A small network was shown many inputs. Here are its activations along a few directions, one row for each input.
In each table, some parts of the input vary, and every possible input appears once, in random order.
Descriptions start from the smaller parts, as in this example, which fits no table here: one of 6 places along a line, together with either a single point or one of 11 places around a ring or (one of 2 separate values, together with one of 8 places around a ring).
Shared parts are said once, and a part with two or three values counts as separate values.

Other details of the inputs shift rows strongly along two fixed directions, in all tables alike. That doesn't count.
To show where, the next rows are all for the same input, with only those details redrawn:
[-10   6  35  -4 -56 -30  11  48 -36  23  -4 -14]
[-25  49 -14 -19 -17 -29  -4  29 -15 -93  54  -1]
[-24  50 -14 -19 -18 -29  -4  30 -16 -93  55  -1]
[-28  52  -7 -20 -29 -35  -5  39 -23 -86  56  -1]
[ -20   46  -23  -17   -1  -20    0   17   -6 -102   53    1]
[ -7   4  29  -3 -46 -24  13  40 -30  18  -5 -12]
[  3 -16  37   5 -42 -16  21  32 -26  53 -29 -16]
[ 27 -44  -1  14  31  29  39 -30  17  37 -49 -10]

A family of inputs:
row 1: [-26  50 -10 -17 -20 -38  -8  23 -14 -95  54   7]
row 2: [ 42 -49 -21   7  49  47  37 -48  32  21 -49 -12]
row 3: [-34  54 -15 -12  -5 -19 -41  12  -9 -60  61  13]
row 4: [ 14 -35 -13  13  48  35  -1 -42  29  51 -31   4]
row 5: [  2  -7 -36  10  69  36 -10 -51  38 -26   3  16]
row 6: [ -3  -6  25   4 -24   0 -15  18 -11  70 -17   3]
row 7: [ -8 -11  36   9 -30  -9 -13  31 -20  77 -19  -2]
row 8: [-19  51 -11 -15 -27 -39 -15  19 -13 -95  59   9]
row 9: [  5  -4 -35  10  72  36  -8 -52  38 -24   4  14]
row 10: [ -8   6  27  -3 -47 -26   9  39 -31  18 -10 -13]
row 11: [ 21 -22 -31   6  59  32  32 -46  32 -30 -16  -2]
row 12: [ 21 -23  31   2 -43 -13   9  13 -14  47 -22  -9]
row 13: [ -7  -8  32   3 -35  -7 -18  22 -23  82 -18   0]
row 14: [-10 -11  35  10 -30 -11 -15  27 -23  78 -18  -2]
row 15: [-10  -8  30  12 -18  -5 -16  13 -19  69 -16   0]
row 16: [ 44 -48 -13   3  30  36  28 -43  28  27 -44 -11]
row 17: [  5 -11 -41   7  74  37  -8 -49  42 -29   3  17]
row 18: [ 14 -21  27  -3 -37  -3  20  26 -19  46 -25 -18]
row 19: [ 15 -25 -17  16  56  41  -1 -51  35  30 -25   9]
row 20: [ -9  40 -26 -11   0 -24 -11  -5   3 -99  45  10]
row 21: [ -8 -14  23   5 -24  -3 -16  20 -10  68 -18   2]
row 22: [  4  -5 -39   8  67  38 -11 -54  41 -28   3  17]
row 23: [ -6 -10  25   5 -22  -4 -14  21  -9  71 -17   0]
row 24: [ 39 -30 -40  -4  59  42  25 -58  45 -37 -10  -3]
row 25: [-10   7  31   0 -49 -34   5  32 -29  15 -10  -6]
row 26: [  7  -6 -43   2  67  41 -11 -51  41 -25   4  18]
row 27: [  8   0  28  -6 -60 -29  -4  28 -24  21  -4  -8]
Describe the family of inputs behind these rows.
> either (one of 2 separate values, together with one of 6 places around a ring) or (one of 3 separate values, together with one of 5 places around a ring)
Which other rows does row 16 become when the place on the ring of 6 takes its other values? List them by row number.
> row 2, row 10, row 20, row 25, row 27
A walk changes only the place on the ring of 5. It starts at row 14 and steps to row 15. List the rest of the walk in order.
> row 3, row 13, row 4

A family of inputs:
row 28: [-26  44  30 -17 -80 -56 -24  70 -43 -21  40  -1]
row 29: [-17  14 -36  10  63  36 -42 -44  34  -7  15  30]
row 30: [ 26 -29  -8   5  20  22  12 -31  24  20 -28  -2]
row 31: [  7 -11  34   3 -48 -17   0  24 -25  58 -19  -8]
row 32: [  1   7 -27   1  43  17  13 -26  20 -47   6   3]
row 33: [-18  36 -12  -9  -7 -23 -10  13  -3 -69  38   7]
row 34: [  3  -1 -31  -1  39  14  13 -23  22 -51   9   4]
row 35: [ 20 -48  19  19   9  19  29  -9   6  72 -57 -10]
row 36: [ 15  -1 -29  -3  37  19  -1 -40  26 -43  11   3]
row 37: [ -3 -10  34   3 -39 -16   6  29 -28  55 -19 -11]
row 38: [-15  34 -14 -14 -10 -22 -11  13  -2 -69  40   8]
row 39: [-13  32 -18 -18  -9 -14 -10  18  -4 -67  43   3]
row 40: [ 10  -2 -28   0  41  15   5 -39  24 -46   9   8]
row 41: [  1  -9  34  -2 -46 -11   5  30 -24  56 -20 -13]
row 42: [-17  35 -15 -11 -10 -23  -9  13  -3 -69  39   7]
row 43: [  1  -8  32  -2 -45 -13   6  32 -26  54 -19 -10]
row 44: [  7   6 -28  -5  38  18   9 -24  20 -46  10   3]
row 45: [-15  37 -16 -16  -8 -14 -17  12  -8 -64  46  -1]
row 46: [ 24 -44 -11  11  42  34  28 -37  27  26 -41  -2]
row 47: [  7   1 -28   3  40  13   6 -37  22 -47  10   7]
row 48: [ 21 -37 -10  16  45  31  26 -41  22  29 -40  -6]
row 49: [-28  37  23 -16 -58 -39  -9  57 -38 -17  31  -4]
row 50: [-18  38  -9  -7  -5 -22 -13   8  -8 -68  41   6]
row 51: [ -6  -9  38   9 -38 -17   7  31 -29  59 -24 -12]
row 52: [ -7   1  40  -1 -54 -25  -3  44 -37  48  -8 -12]
row 53: [ -5  -8  33   4 -41 -15  13  32 -26  52 -23 -11]
row 54: [-15  -7  32  14 -10   5 -36  17  -7  96  -4   9]
row 55: [-19  36  23 -17 -72 -47 -20  58 -36 -14  32  -2]
row 56: [ 24 -40  15  12   3  19  19 -13   0  71 -46 -12]
row 57: [ 13   0 -27   0  39  16   2 -36  23 -45  10   7]
row 58: [ 27 -42  -9  10  38  34  24 -32  25  28 -39  -4]
row 59: [ 10  -2 -32  -7  33  20   5 -25  25 -45  10   1]
row 60: [  6 -48  -1  24  50  41 -25 -42  29 111 -53  15]
Describe the family of inputs behind these rows.
> either one of 3 separate values or (one of 5 places around a ring, together with one of 6 places along a line)
What sort of input is row 32?
> one of 5 places around a ring, together with one of 6 places along a line
Which other rows does row 46 become when the place on the ring of 5 takes its other values? List them by row number.
> row 37, row 38, row 40, row 49

A family of inputs:
row 61: [ 24 -43  23   6 -21  10  23   1  -7  71 -53 -16]
row 62: [-10  18 -27  -4  34  11 -45 -21  25 -26  44  22]
row 63: [-30  41 -12 -13   5  -3 -49  21  -5 -26  59  11]
row 64: [ 11 -10 -19   6  39  16  18 -32  15 -21  -8  -2]
row 65: [ -5  18   3  -7 -16 -16   1  10 -16 -30  19  -6]
row 66: [ 12 -13 -25   0  34  18  17 -25  25 -27  -8   0]
row 67: [ -8   7 -34  10  56  22 -27 -47  32 -16   0  26]
row 68: [ -9  21   5  -5 -16 -19   2  14 -15 -26  18  -3]
row 69: [ 16 -21 -31   3  49  25  18 -36  34 -27 -14   3]
row 70: [ -6   7  -4   2  10  -6   5  -1   2 -27   9   0]
row 71: [-13  14  22 -11 -55 -32   0  47 -32   6   6  -8]
row 72: [  9   7  -5  -3   5   0   6 -13   4 -28  11  -2]
row 73: [ 21  -8 -14   3  25  18  12 -33  16 -18  -2  -2]
row 74: [  8 -14 -14  11  44  19  17 -28  23 -19  -7   7]
row 75: [  9 -34  23  21  -4  10 -28 -16   9  97 -37  15]
row 76: [ -8  17   8 -13 -39 -23  -2  32 -22 -18  14  -7]
row 77: [ -3  13  25 -13 -61 -28  -3  42 -27  10   7  -8]
row 78: [ 26 -42  24   6 -22  10  23  -1  -6  73 -52 -15]
row 79: [-18  20   5  -8 -31 -26  -5  39 -14 -27  23   1]
row 80: [ 16 -13 -17   6  37  19  18 -35  16 -18 -10  -3]
row 81: [-18  19   8 -10 -32 -24  -5  40 -13 -25  22   5]
row 82: [ 16 -12 -22  -3  28  16  17 -24  20 -20 -10   0]
row 83: [-12 -22  18  19   6  19  -9  -7  -4  98 -46   5]
row 84: [-15  13  23   0 -34 -26   2  32 -25   2   8  -7]
row 85: [-33  39 -16  -8  21   9 -34  11  -2 -22  41   9]
row 86: [ -7  16  30  -5 -52 -29  -2  34 -34   9  10 -11]
row 87: [ 12 -38  32  22  -7   5  24   5  -6  75 -47  -9]
row 88: [ 16   0 -10  -9  -4   5   5  -7   7 -20   5  -3]
Describe the family of inputs behind these rows.
> either one of 6 places around a ring or (one of 2 separate values, together with one of 11 places along a line)
A walk changes only the place on the ring of 6. It starts at row 83 and steps to row 67. List the rest of the walk in order.
> row 75, row 62, row 63, row 85
